These are the activations of a small neural network, seen along a few directions. Each row is one input.
Each table varies a few parts of the input and shows all the possible inputs, shuffled.
A made-up example of a description, with smaller parts first: values(2) and (point or line(11) or (ring(5) and line(6))).
Shared parts are said once, and a part with two or three values counts as separate values.

Other details of the inputs vary at random and push rows far along two fixed directions, the same in every table; ignore that.

Rows:
x1: 26 -5 -20 9 -45 56 13 22 6 -33 -45 -4 39 -8
x2: 7 1 -1 25 -18 -18 -7 9 11 19 -7 -38 3 12
x3: -4 -12 17 28 -52 -23 10 24 -17 5 -6 -11 -13 35
x4: 12 -3 0 5 12 21 6 12 21 4 1 -3 19 -13
x5: -18 1 -11 4 -44 31 0 2 -26 -15 -42 6 26 27
x6: 6 -3 -13 8 -14 38 17 19 -2 -20 -13 4 18 -6
x7: -3 -6 17 12 24 -65 -18 -3 17 48 36 -27 -35 -2
x8: -24 34 -33 -42 86 -49 -29 -55 9 10 50 22 -20 -22
x9: -20 -24 26 25 -28 -35 2 26 -13 22 -2 -31 -23 23
x10: 13 -48 29 46 -100 54 40 59 -13 -11 -60 -31 22 36
x11: -42 24 -14 -44 97 -40 -26 -46 -1 29 62 25 -24 -20
x12: -21 27 -26 -8 3 45 -17 -6 -18 -19 -23 -1 42 10
x13: 26 2 13 17 -13 -52 3 -1 -44 8 3 21 -18 -1
x14: -3 26 -48 4 -47 52 4 1 -10 -39 -51 4 51 7
x15: -26 9 19 -23 55 -71 -25 -28 1 31 50 4 -52 -14
x16: 6 -16 29 -16 47 -38 -8 -11 11 17 52 18 -53 -16
x17: 35 -25 10 40 -82 38 23 43 -2 -20 -37 -21 22 23
x18: -13 25 -40 1 -45 50 7 3 -16 -36 -41 5 45 5
x19: -27 -12 -12 23 -55 21 20 39 -24 -14 -41 -23 27 40
x20: -1 -23 4 23 -43 69 30 52 -9 -16 -43 -18 46 19
x21: -28 36 -37 -16 -10 68 -20 -15 -26 -50 -44 15 53 7
x22: 2 -30 16 -2 3 -2 16 21 4 7 11 -2 -24 -14
x23: -18 -1 14 -8 17 -40 -10 -29 -12 11 18 18 -26 17
x24: 40 -34 41 44 -58 -17 21 47 26 17 -21 -51 -9 8
x25: -18 -10 10 14 -11 -50 8 26 -5 23 4 -16 -18 23
x26: -21 61 -63 -83 77 115 -27 -58 -21 -75 -5 75 51 -48
x27: -10 8 -21 17 -9 -26 5 1 0 11 6 -6 -12 5
x28: 22 56 -49 -63 74 83 -18 -66 -51 -80 0 90 52 -52
x29: -23 -5 19 -2 52 -111 -4 -10 8 59 69 6 -75 -14
x30: -1 -5 16 11 -8 -62 -5 0 2 22 23 -1 -36 19
x31: 22 -5 33 -13 35 -48 -5 -30 31 20 37 16 -40 -21
x32: -13 -36 37 20 -18 -75 4 8 -1 55 20 -18 -56 22
x33: 13 -29 30 18 1 -27 20 32 23 32 18 -26 -15 -2
x34: -31 33 -10 -47 98 -27 -43 -50 -4 18 53 22 -24 -23
x35: 5 -20 34 32 -58 -50 14 15 0 23 -12 -20 -21 40
x36: 24 -10 -6 32 -51 55 21 39 13 -15 -47 -27 53 6
x37: 20 19 -2 -47 80 -24 -22 -63 29 15 45 27 -29 -45
x38: -2 25 -39 1 -38 49 -11 -20 -12 -28 -50 8 50 14
x39: 20 -12 28 -17 37 -45 -7 -25 29 35 38 5 -46 -28
x40: -15 -33 34 37 -25 -46 8 43 -2 46 3 -43 -26 30
x41: -2 -9 3 49 -97 29 12 40 -13 -18 -62 -38 39 33
x42: 5 -14 12 16 -25 42 23 39 0 -2 -20 -14 28 7
x43: 25 -24 38 10 12 -42 3 7 23 28 27 -29 -42 -17
x44: -5 43 -23 -65 63 69 -28 -63 -12 -55 3 65 30 -28
x45: 27 -29 52 15 -18 -45 19 11 23 24 12 -7 -35 9
x46: -20 12 -28 9 -43 32 13 20 -21 -25 -42 -13 41 31
x47: -25 75 -70 -66 55 76 -45 -92 -25 -67 -16 71 61 -13
x48: 9 -15 -1 54 -55 -49 23 30 12 26 -14 -35 -20 23
x49: 31 -25 12 29 -27 -14 19 33 23 10 -11 -32 3 3
x50: -7 -11 12 -15 72 -44 3 -10 13 29 60 17 -58 -29
x51: -12 34 -20 -38 101 -72 -36 -62 28 39 67 18 -26 -34
x52: -25 19 -18 -14 6 18 -15 -22 -27 -23 3 26 6 13
x53: -9 4 -4 22 -80 46 11 16 -32 -34 -60 4 45 44
x54: 7 -13 13 7 -33 56 10 29 -12 -30 -37 -13 25 5
x55: -22 26 -31 1 -21 50 5 7 -16 -18 -33 -4 49 21
x56: 8 58 -54 -51 66 107 -39 -47 0 -54 -16 33 64 -40
x57: 36 -10 32 -4 24 -57 -3 -26 37 24 32 2 -41 -17
x58: -26 36 -50 -25 -12 63 -10 -10 -23 -46 -39 31 50 0
x59: 13 -11 19 -16 62 -69 -6 -11 33 37 57 -3 -43 -31
x60: -40 27 -23 -62 96 -45 -29 -61 -6 14 64 44 -45 -36
x61: 20 -33 48 10 7 -49 9 17 20 31 29 -30 -45 -7
x62: 14 8 -21 27 -70 27 2 14 -10 -24 -42 -12 33 33
x63: -16 10 8 -7 51 -80 -15 -20 24 52 53 -5 -33 -14
x64: 2 -3 -3 5 -2 24 14 21 -5 -9 -2 13 2 -9
x65: 23 -32 44 12 17 -37 6 27 22 39 27 -35 -33 -2
x66: 4 -33 38 7 9 -17 5 16 4 18 17 -19 -33 -9
x67: 23 -36 46 26 -32 -35 19 33 10 21 21 -16 -41 10
x68: 14 -9 -2 16 0 -1 13 13 15 4 6 -4 -11 -16
x69: -34 9 -26 8 -14 19 9 11 -24 -15 -17 8 12 15
x70: 18 -37 37 24 -19 5 15 45 6 23 -6 -35 -7 8
x71: 24 -18 24 8 14 -12 -2 16 23 24 16 -28 -15 -12
x72: 6 -24 32 1 19 -42 14 24 15 29 28 -11 -31 -4
x73: 11 5 -24 -4 -27 68 10 10 0 -39 -34 9 39 -16
x74: -17 -13 19 25 -20 -38 10 31 -1 39 4 -24 -11 22
x75: -10 -1 -6 17 -62 29 5 10 -21 -12 -48 -9 29 30
x76: 25 16 -23 -4 -16 58 -5 -11 6 -44 -20 15 38 -6
x77: 15 -38 40 16 -21 -14 16 16 4 8 -2 -3 -22 16
x78: 17 -24 30 1 -6 -13 10 3 13 20 6 -8 -22 -5
x79: 25 -13 8 16 20 -46 10 7 33 28 28 -6 -35 -23
x80: -3 43 -37 -61 76 60 -34 -65 -10 -51 24 60 19 -35
x81: -7 -1 6 -45 109 -7 -32 -34 13 18 58 19 -31 -37
x82: -48 73 -78 -73 55 92 -31 -63 -36 -70 -16 70 55 -28
x83: 5 -25 31 24 -23 -85 1 -1 15 57 22 -23 -50 12
x84: 15 -28 29 3 20 -49 16 19 20 29 32 -21 -30 -3
x85: 14 4 -2 11 -22 -31 -6 -21 7 5 -7 -1 -3 18
x86: -2 -17 0 -1 -5 35 18 26 -9 -15 -9 -9 16 5
x87: -47 78 -88 -68 90 68 -41 -79 -27 -59 7 72 43 -32
x88: 0 -2 -20 44 -81 18 21 38 -2 -16 -59 -37 44 37
x89: 0 4 9 -49 76 -11 -20 -49 10 11 43 37 -32 -35
x90: 2 8 -20 33 -68 43 -3 18 -10 -34 -64 -25 47 23
x91: -2 11 -11 20 -44 8 0 -4 -12 -16 -17 -6 15 22
x92: 23 -36 9 41 -105 61 45 71 -8 -24 -61 -34 38 21
Description of these inputs: values(2) and (point or (line(5) and ring(9))).
- The inputs of x37 and x38 match in every part but the values(2) part. If x44 is changed in the same way as x37 into x38, which row does it become? => x53
- The inputs of x2 and x56 match in every part but the values(2) part. If x30 is changed in the same way as x2 into x56, which row does it become? => x80
- The inputs of x20 and x11 match in every part but the values(2) part. If x67 is changed in the same way as x20 into x11, which row does it become? => x3
- Change only the ring(9) part in x92. List by row number the other rows that result. => x6, x33, x45, x61, x65, x78, x80, x84
- Change only the values(2) part in x76. List by row number the other rows that result. => x62
- A walk changes only the line(5) part. It starts at x1 and steps to x73. List the rest of the walk in order. => x92, x26, x22
- Change only the values(2) part in x43. List by row number the other rows that result. => x41

Rows:
x93: -27 38 -46 -37 60 54 -22 -26 -18 -34 2 27 33 -22
x94: 16 -37 59 7 19 -94 3 1 23 59 49 -17 -72 -3
x95: 1 -18 19 19 -40 18 12 29 -18 -3 -24 -12 10 24
x96: 12 -43 41 47 -63 -16 33 61 -10 18 -17 -31 -14 31
x97: -27 32 -41 -40 55 54 -13 -23 -18 -33 6 38 27 -19
x98: -9 10 -11 -1 0 -38 -1 -14 8 15 10 4 -13 -1
x99: -3 32 -34 -52 59 59 -15 -42 -15 -48 8 54 23 -34
x100: -7 -17 25 8 25 -62 -3 15 10 44 33 -27 -39 -1
x101: -3 16 -3 -5 34 -63 -11 -24 5 23 34 10 -26 -7
x102: 9 29 -29 -20 20 66 -18 -28 6 -33 -20 12 49 -14
x103: -2 -26 31 17 -26 -17 10 22 -5 19 -5 -17 -14 21
x104: -5 -28 42 6 48 -101 2 12 16 66 66 -15 -74 -8
x105: -26 54 -53 -39 30 38 -30 -57 -8 -39 -8 39 37 -7
x106: -26 48 -48 -36 26 31 -32 -59 -14 -36 -5 39 24 -7
x107: -4 -31 28 13 31 -87 11 27 21 56 53 -28 -63 -11
x108: 42 -40 37 55 -57 -22 31 57 23 27 -13 -48 -9 13
x109: -10 6 -9 1 -5 -38 -4 -16 1 14 10 6 -23 -1
x110: -8 -19 28 -14 40 -64 1 -8 12 40 50 6 -58 -16
x111: 16 7 -14 -6 2 36 2 -5 19 -12 -10 2 22 -18
x112: 8 -20 22 10 -32 7 11 12 3 -4 -12 -7 -6 13
x113: 9 -12 0 11 -56 56 23 26 -11 -30 -45 0 29 12
x114: -28 32 -18 -63 90 8 -34 -66 -2 -13 43 49 -13 -27
x115: -24 52 -37 -52 82 -19 -42 -78 0 -7 34 43 1 -22
x116: -16 -10 19 -9 51 -68 -13 -7 18 46 46 -17 -45 -9
x117: 2 2 -22 33 -72 28 23 31 -14 -24 -50 -11 39 27
x118: -4 19 -21 14 -46 28 -6 0 -27 -25 -42 0 34 24
x119: -29 40 -36 -45 62 52 -28 -39 -24 -31 4 35 32 -13
x120: 27 -8 21 -9 39 -37 -4 -13 16 16 38 6 -34 -27
x121: 38 -38 44 25 14 -87 18 25 45 60 49 -31 -61 -17
x122: 15 -2 0 2 -29 40 2 0 7 -24 -24 -1 21 0
x123: 0 27 -13 -52 84 11 -24 -52 -6 -19 38 49 -9 -37
x124: -18 52 -48 -36 44 24 -30 -55 -23 -35 3 46 21 -15
x125: 22 -11 4 23 -63 55 13 25 -4 -26 -52 -18 41 16
x126: -21 2 5 -16 40 -18 -13 -14 0 19 23 3 -14 -1
x127: 20 -8 0 24 -52 46 12 23 16 -17 -39 -23 35 13
x128: -9 -26 1 38 -70 26 29 61 -3 1 -42 -39 20 24
x129: 2 -24 7 27 -60 40 31 49 -19 -19 -37 -10 21 23
x130: 23 -17 2 23 -65 49 23 32 1 -24 -45 -13 29 6
x131: 5 -9 -11 45 -86 14 23 37 -18 -14 -48 -17 21 31
x132: -7 7 -9 19 -46 1 -3 0 -15 -6 -31 -8 14 26
x133: -15 -13 -5 26 -59 41 15 43 -5 -11 -44 -34 31 29
x134: -23 5 -15 1 -24 54 3 12 -13 -23 -31 -2 35 21
x135: 17 -14 17 14 -39 26 11 20 -13 -14 -26 -7 15 14
x136: -11 -30 34 9 19 -80 10 18 18 58 45 -19 -61 -2
x137: -5 26 -23 2 -16 11 -10 -13 -14 -16 -24 5 31 14
x138: 35 -25 34 30 -15 -37 8 23 26 34 10 -34 -18 1
x139: 26 -10 9 -4 15 -10 7 1 14 2 18 5 -17 -23
x140: 23 0 13 -14 28 -13 -12 -21 10 3 21 6 -13 -20
- What is each input in this table made of? => ring(6) and (values(2) or line(6))
- The inputs of x100 and x93 match in every part but the ring(6) part. If x135 is changed in the same way as x100 into x93, which row does it become? => x123
- The inputs of x105 and x117 match in every part but the ring(6) part. If x133 is changed in the same way as x105 into x117, which row does it become? => x107
- Change only the ring(6) part in x108. List by row number the other rows that result. => x102, x111, x121, x127, x138
- Change only the values(2) part in x124. List by row number the other rows that result. => x101

Rows:
x141: -1 12 -1 7 10 -52 -11 -15 14 24 19 -6 -15 4
x142: 55 1 -6 -3 25 -26 8 -14 37 4 30 13 -22 -49
x143: -22 9 -7 -43 70 -2 -18 -32 2 1 41 27 -25 -29
x144: -17 22 -30 -25 34 67 -6 -4 -11 -31 -12 15 45 -10
x145: -5 21 -6 -22 38 -34 -17 -38 0 9 26 24 -15 -10
x146: -14 -6 -2 -6 16 21 7 12 6 4 0 -6 6 -4
x147: -6 12 -21 4 -42 74 11 13 -30 -49 -49 14 54 20
x148: -3 2 0 13 -2 -56 -4 -14 20 30 17 -13 -23 7
x149: -17 -8 8 -20 47 -14 -8 -3 14 20 31 -6 -25 -19
x150: -13 27 -39 -14 -32 65 -9 -20 -24 -47 -46 19 48 8
x151: -15 17 -14 -33 54 27 -10 -18 -10 -14 19 28 8 -16
x152: 6 -41 50 24 -12 -91 19 23 18 54 36 -20 -67 10
x153: 74 -45 53 51 -101 42 25 43 26 -9 -55 -45 30 20
x154: 2 -19 4 30 -54 54 23 52 -29 -22 -44 -18 32 25
x155: 19 -37 43 57 -71 -66 23 46 -2 39 -11 -41 -30 32
x156: -8 18 -22 -1 -31 32 -1 -10 -12 -26 -34 15 31 11
x157: -6 6 14 -31 82 -67 -23 -38 -1 26 66 26 -55 -26
x158: -19 67 -62 -43 59 46 -43 -66 -17 -43 -4 41 45 -19
x159: -2 -13 23 -10 61 -53 -8 6 10 38 48 -13 -39 -18
x160: -19 13 -26 -19 2 76 4 1 -15 -37 -24 22 38 0
x161: 9 -50 47 41 -60 -55 26 45 6 35 -2 -37 -45 25
x162: 3 -9 -6 45 -92 10 13 33 -1 -6 -53 -39 25 38
- What is each input in this table made of? => values(2) or (line(4) and line(5))
- Change only the line(4) part in x150. List by row number the other rows that result. => x145, x155, x156
- Change only the line(5) part in x160. List by row number the other rows that result. => x146, x148, x152, x156
